Each row below holds a small network's activations on one input, seen along a few directions.
In each table, some parts of the input vary, and every possible input appears once, in random order.
A made-up example of a description, with smaller parts first: ring(5) and (point or line(9) or (values(2) and line(6))).
Shared parts are said once, and a part with two or three values counts as separate values.
(in the rows, 128 means zero)

Other details of the inputs vary at random and push rows far along three fixed directions, the same in every table; ignore that.

Rows:
r1: [ 84  63 122 121 132  88  31 140  82 136 149 104 156 175]
r2: [147 153  84  88 157 136 150 130  85 184 118 121 126 107]
r3: [ 61  93 207  93  41  89  83 142 162  78 112 111 112 151]
r4: [130 148  77 109 153 152 175 135 116 207 122 121 122 121]
r5: [ 93 126 198 134  96 117  53  91 121  90 139  41 156 172]
r6: [137 156 155  88 103  87 183 140 131 114 104 222 105  92]
r7: [151 159  72  99 171 134 126 105  71 170 127 149 149 122]
r8: [173 139  98 125 181 140 149 136  74 177 139 107 135 107]
r9: [ 84  73 175 101  68  63 136 183 146  97 117 178  98 123]
r10: [138 170 172 148 118 137 197 116 168 122 125 156 128 119]
r11: [141 164  82  97 128 150 137 110 133 138 110 143 107 106]
r12: [147 145 160  97 114  84 181 147 115 104 108 221 111  87]
r13: [122 166 116 122 134 143 179 117 134 170 121 142 131 127]
r14: [139 173 109 110 145 137 141  98 110 139 118 154 142 121]
r15: [134 188 168 113 113 143 119  72 118 108 119  84 148 136]
r16: [134  96  81 151 174 133 106 134 102 153 143 133 144 129]
r17: [122 146 156 144 115 142  63  73 135  75 133  68 147 154]
r18: [113  81  97  89 120 113  68 152  89 149 129  90 123 137]
r19: [113  76  66 126 151 133 133 180 120 200 141 121 116 130]
r20: [ 96  55 191 175  83 109  79 154 176  54 139 103 120 162]
r21: [183 110 159 137 128 105 184 169 136  89 123 191  99  69]
r22: [143 148  58  97 150 152 157 135 118 187 124 116 117 108]
r23: [190 127 142 120 124  98 152 149 120  68 117 208  96  74]
r24: [127 161  76 101 158 136 163 120 104 199 128 135 141 125]
r25: [111 181 151 167 124 170 144  76 175 126 133  93 152 158]
r26: [126 140 179 168 100 131 133 111 185  61 123 140 128 139]
r27: [181 109 142 148 132 106 173 159 139  79 123 209 100  75]
r28: [ 78  86 120 156 115 129  97 137 160 129 137 123 134 165]
r29: [ 59  61 102  81  95 109  47 167 117 160 127  88 116 155]
r30: [136 151  97 118 127 158 173 133 147 159 119 125 106 109]
r31: [140  94 172 151 125  80 148 156 128  85 132 214 128 111]
r32: [134 114  97 138 176 125 103 130  77 160 151 131 155 139]
r33: [135 172 169 162 107 183 131  91 179 100 127  36 132 141]
r34: [ 63  66 131 143 127 109  69 158 115 169 148  76 156 187]
r35: [117 136 105 115 128 131 102 110 122 119 117 138 131 131]
r36: [131 104 182 159 128 102 154 151 137 107 142 149 135 135]
r37: [134 137  47 120 153 161 156 134 130 183 124 142 114 117]
r38: [107 174 130 146 110 175 134  77 181 112 117 104 135 148]
r39: [164 136 128 104 110 106 164 147 136  82 103 215  91  78]
r40: [181 178 150 166 147 185 174  98 159 114 135  71 128 113]
r41: [127 142 117  96 133 136  98 111  88 155 126  69 135 136]
r42: [118 122 189 155 110 140 106 107 142 105 136  46 143 146]
r43: [ 96 128  73 118 136 143 103 110 132 156 129 114 139 152]
r44: [164 211 133 111 121 182 153  73 146 115 110  71 124 104]
r45: [120 146 146 121  91 150  67  80 141  80 120  58 130 147]
r46: [142 140 135 158 142 143 103  98 124  94 138 107 141 133]
r47: [160 103  87 157 182 124 156 154 117 146 143 180 131 117]
r48: [ 79  35 201 139  72  58 109 208 146  86 129 158 106 147]
r49: [144  54  99 118 152  93 110 200  78 148 144 153 111 107]
r50: [153  95 170 147 104  97 124 155 137  50 130 175 102 102]
r51: [140 131 190 173 124 118 152 120 162  78 138 157 140 138]
r52: [ 91  91  82  82 133  82 106 163  95 170 125 203 125 134]
r53: [132 123  73 104 152 126  88 117  88 146 125 135 138 132]
r54: [135 174 152 174 112 185 119  79 183  93 126  51 134 148]
r55: [153 134 155 149 132  99 188 154 144 100 123 231 121 107]
r56: [173 190 167 166 151 180 181  88 150 125 136  65 137 122]
r57: [148  84  76 100 161 112  93 167  67 169 139 113 120 113]
r58: [ 61  53  97 149 113 135  62 160 148 155 144  80 130 177]
r59: [139 138  83 131 166 151 178 145 118 207 133 119 126 121]
r60: [144 171 179 151 134 147 126  87 119 106 139  80 152 134]
r61: [116 109 148 117  75  99 141 151 170  70 113 186  94 111]
r62: [138 184 133 107 107 138 151  89 161  89 104 175 114 106]
r63: [ 91  53 132 107 124  86  44 164  75 149 144  75 133 158]
r64: [ 93 124  76 123 147 141 128 126 120 191 131 140 145 155]
r65: [133 218 131 130 125 167 164  59 157 123 119 117 147 132]
r66: [160 137  97 138 187 139 154 124  85 189 140 121 156 117]
Each input here is: ring(6) and ring(11).
The inputs of r4 and r9 match in every part but the ring(11) part. If r13 is changed in the same way as r4 into r9, which row does it become? -> r24
Start at r46 and move only the ring(11) part, one step at a time. The first step leads to r17. Which rows follow, in order? -> r53, r35, r62, r43, r38, r28, r26, r47, r16

Rows:
r67: [146  93 126 138 139  85 192 194 129 130 127 232 109 105]
r68: [193 228  76 139 194 213 153  71 113 183 135  53 143 119]
r69: [129 181 153 156 131 177  89  70 154 108 136  31 155 166]
r70: [139  89  48 114 183 136  93 171  76 212 143  92 127 136]
r71: [131 148 218 155  85 109 123 110 176  29 130 152 125 140]
r72: [ 60 133 168 109  61 140  76  84 177  95 123  45 134 159]
r73: [137  88 201 139  85  89 163 168 168  65 120 182  96  88]
r74: [145 127  64  89 160 102 146 165  91 174 112 226 111 104]
r75: [125 108 102  81 108  81 189 191 127 142 111 235  87  97]
r76: [122 182  86 105 159 165 106  72  86 189 120  73 160 143]
r77: [208 242 194 147 132 172 204  60 144  79 116 110 128  83]
r78: [215 153  86 108 192 126 207 155  68 179 123 180 113  61]
r79: [105 109 180 161  86 153  67 100 166  69 131  28 131 159]
r80: [ 78  45 143 153 104 103  45 148 133  93 141  95 140 172]
r81: [128  96 198 147  94  83 158 154 168  59 125 199 114 102]
r82: [103 179  71 123 152 183 128  87 126 204 120  79 150 161]
r83: [ 37  64 144 116  85 101  52 135 144 129 125 113 138 169]
r84: [ 98  89 163  82  61  63 106 175 147  70 112 190  89 123]
r85: [ 72 133 163 137  73 149  52  74 165  80 115  68 143 172]
r86: [ 66  47 160 145  88 108  78 176 148 128 138  75 123 175]
r87: [ 95  44  99 119 155  84  68 176  63 174 149 119 150 155]
r88: [135 152  87 143 171 183 125  95 119 190 144  51 150 130]
r89: [203 217 184 166 117 176 196  68 176  46 113 130 113  83]
r90: [115  72 109  60 109  51 130 193  78 138 117 211 102 100]
r91: [123  96  60 120 194 117  96 140  48 208 156 116 163 149]
r92: [174 135  87 131 183 115 203 145 109 159 137 228 127  80]
r93: [ 91  36  69 139 156  99  60 166  85 158 154 138 146 164]
r94: [191 215 122 156 166 162 236  97 147 133 127 180 132 100]
r95: [131 159  86 150 165 186 139 109 123 196 141  50 145 152]
r96: [146 183 191 112  54 128 161  90 187  23  98 160  96  93]
The inputs of r72 and r90 match in every part but one. If r92 is changed in the same way as r72 into r90, which row does it become? -> r91
Describe the family of inputs behind these rows. -> line(5) and (values(2) or line(4))
Start at r77 and move only the line(5) part, one step at a time. The first step leads to r68. Which rows follow, in order? -> r89, r88, r95
Which other rows does r70 become when the line(4) part takes its other values? List them by row number. -> r68, r69, r71
List by row number the other rows that have the line(5) part in common with r96. -> r79, r80, r85, r89, r93

Rows:
r97: [123  49  86 131 150  88 131 197 107 155 139 191 116 121]
r98: [ 86 114 104  99 114 127 100 136 125 161 123  98 129 148]
r99: [109 126 121 128 119 145  70 101 122 122 133  63 143 157]
r100: [136 140 174 136 112 115 144 117 140  87 123 155 127 113]
r101: [138 141 173 145 115 120 149 128 148  90 125 157 124 125]
r102: [143 134 161 148 111 128 145 130 154  83 121 154 115 119]
r103: [131  95 141 132 125 102 132 167 126 124 129 153 114 125]
r104: [106 118 126 137 125 149  75 102 134 129 134  63 145 154]
r105: [121  66 110 130 143  96 137 190 108 154 144 165 118 120]
r106: [168 155  48 103 191 154 139 121  70 203 133 106 137 112]
r107: [ 79 120 104 106 117 126  97 125 122 161 127 112 137 155]
r108: [112 161 154 133 115 149  87  77 133 106 132  59 151 158]
r109: [142 135 175 131 107 116 146 127 142  88 122 141 117 104]
r110: [124 146 144 113  89 125 147 115 161  98 105 159 109 120]
r111: [201 220  99 148 189 180 221  86 129 158 130 144 139  90]
The inputs of r111 and r105 match in every part but one. If r101 is changed in the same way as r111 into r105, which row does it become? -> r103
Describe the family of inputs behind these rows. -> values(3) and (point or line(4))
List by row number the other rows that have the values(3) part in common with r102. -> r97, r99, r104, r110
Which other rows does r104 become when the values(3) part takes its other values? List them by row number. -> r100, r109
